These are the activations of a small neural network, seen along a few directions. Each row is one input.
In each table, some parts of the input vary, and every possible input appears once, in random order.
A made-up example of a description, with smaller parts first: one of 6 places along a line, together with either a single point or one of 11 places along a line or (one of 2 separate values, together with one of 8 places around a ring).
Shared parts are said once, and a part with two or three values counts as separate values.

Other details of the inputs vary at random and push rows far along two fixed directions, the same in every table; ignore that.

A family of inputs:
R1: [ -4  -9 -24  -8   1   5   1  15  20   4  -6   7]
R2: [  8  16  24  15   0   9 -23 -51   6  -9 -19   8]
R3: [  1   6 -15  -1   7   2   8  21  16   4  -2   7]
R4: [ 14  -3   3  -2   0 -14   8   1 -29  -1  14  -2]
R5: [-12   4  -3  -7  -2  -1   2   8  27  10   3  -6]
R6: [ 17  28  15  15   7   1 -19 -43  -2 -11 -27  11]
R7: [  9   3   1  -1   3  -9  10   3 -34   1  12   1]
R8: [-23  -5  -3   0   5   9   1   7  28  11   6  -8]
R9: [ -5   9  -2 -13  -5  -3  -8  23  16   1  -3  -6]
R10: [-10   2  -4  -5  -2   5  -2  14  23  14   5  -1]
R11: [  2 -11  11  -1  -7  -4   7  -6 -24   2  21  -6]
R12: [  2   8 -15  -2   7   0  10  18  18   2  -3   1]
R13: [ 20  19  11  20   7  13 -16 -36  -4 -14 -25  20]
R14: [ -6  -7 -23 -10   1  -1   6   9  24   0  -7   1]
R15: [  7  -2   2  -1  -7  -8   3   0 -31   3  18   0]
R16: [  4   4  -4  -3   2  -4   1  28  11  10 -10  -3]
R17: [-25  -6  -3   1   5  11  -1   9  26  13   7  -2]
R18: [-21 -15   4   5   0   8  -3  18  23  11  -2  -9]
R19: [ 15  25  22   8   5   7 -25 -30  -7 -18 -30   8]
R20: [ -5  11 -11  -5  -1  -2  -4  19  16  13   3   2]
R21: [-14   3   4 -13  -5   5  -5  19  21   1  -2  -9]
R22: [  5  15  -9   6   7  14 -29 -32  51  -8 -43  17]
R23: [ 10   4   1  -2   3 -11  12   1 -32  -1  11  -4]
R24: [-18 -13   0   0   2   6  -4   6  31  11   9  -6]
R25: [ 10  -4  -1   2   1 -10  20  -1 -27 -10  11   0]
R26: [-12 -20  12   5  -1   4   7  -8 -24   2  23  -4]
R27: [  8 -22  -9  -4  -4  -4  10  -7 -27  -9  10   2]
R28: [-23  -7  -1  -1   3   4   1   4  31   8   6  -7]
R29: [ 12   0   2  -1   1 -10   8   3 -32   1  13   1]
R30: [ -4  13 -12  -6  -1  -4  -2  16  18  11   2  -4]
R31: [-20 -12   1  -1   3   2  -1   3  33   8   7  -7]
R32: [-17 -20  19  -2  -4   4   4  -3 -25 -11  16 -13]
R33: [ 13  -3   4  -3   1 -18  11  -2 -27  -3  13  -4]
R34: [  2 -18  -3 -10  -5   0   7   1 -32 -19   2  -4]
R35: [ 16  19  18  12   5  13 -17 -28  -5 -26 -30  11]
R36: [  7 -22  -4   1  -7   0  10   4 -33  -7  -2   0]
R37: [  0   6  -8  -7  -3 -11  -4  12  24   9   3  -3]
R38: [  7  -5   9   3 -10  -8   3   8 -34   3   7  -5]
R39: [-13   5  -5  -5   0   6   0  14  21  14   4  -1]
R40: [ -4  10 -10  -7  -3  -9  -1  13  22   9   2  -3]
R41: [  2 -14 -12  -4  -1  -2  14  -7 -31  -8   7   0]
R42: [  1 -16 -12  -3  -1   0  12  -4 -32  -7   8   6]
R43: [ 14  -9   1   1   1 -12  17  -1 -25 -11  12   0]
R44: [ 15  -9   0   3   0  -7  15   1 -26  -8  13   2]
R45: [-12   7  -5  -6   0   4   2  11  23  12   3  -6]
R46: [  6  -2  -7   2   2   2   7  29  13   3 -11   1]
R47: [  6  14  27  20  -3  16 -24 -35  -3  -4 -28   7]
R48: [ 17  22  16  16  -2   6 -29 -44   0  -7 -20  12]
Description of these inputs: one of 6 places along a line, together with either one of 2 separate values or one of 6 places around a ring.
The inputs of R40 and R28 match in every part but the place on the line of 6. If R15 is changed in the same way as R40 into R28, which row does it become?
Answer: R26
The inputs of R33 and R37 match in every part but the place on the line of 6. If R4 is changed in the same way as R33 into R37, which row does it become?
Answer: R48
Which other rows agree with R10 in the place on the line of 6? List them by row number.
Answer: R2, R5, R11, R21, R39, R45, R47
Change only the place on the ring of 6 in R14. List by row number the other rows that result.
Answer: R1, R22, R27, R41, R42
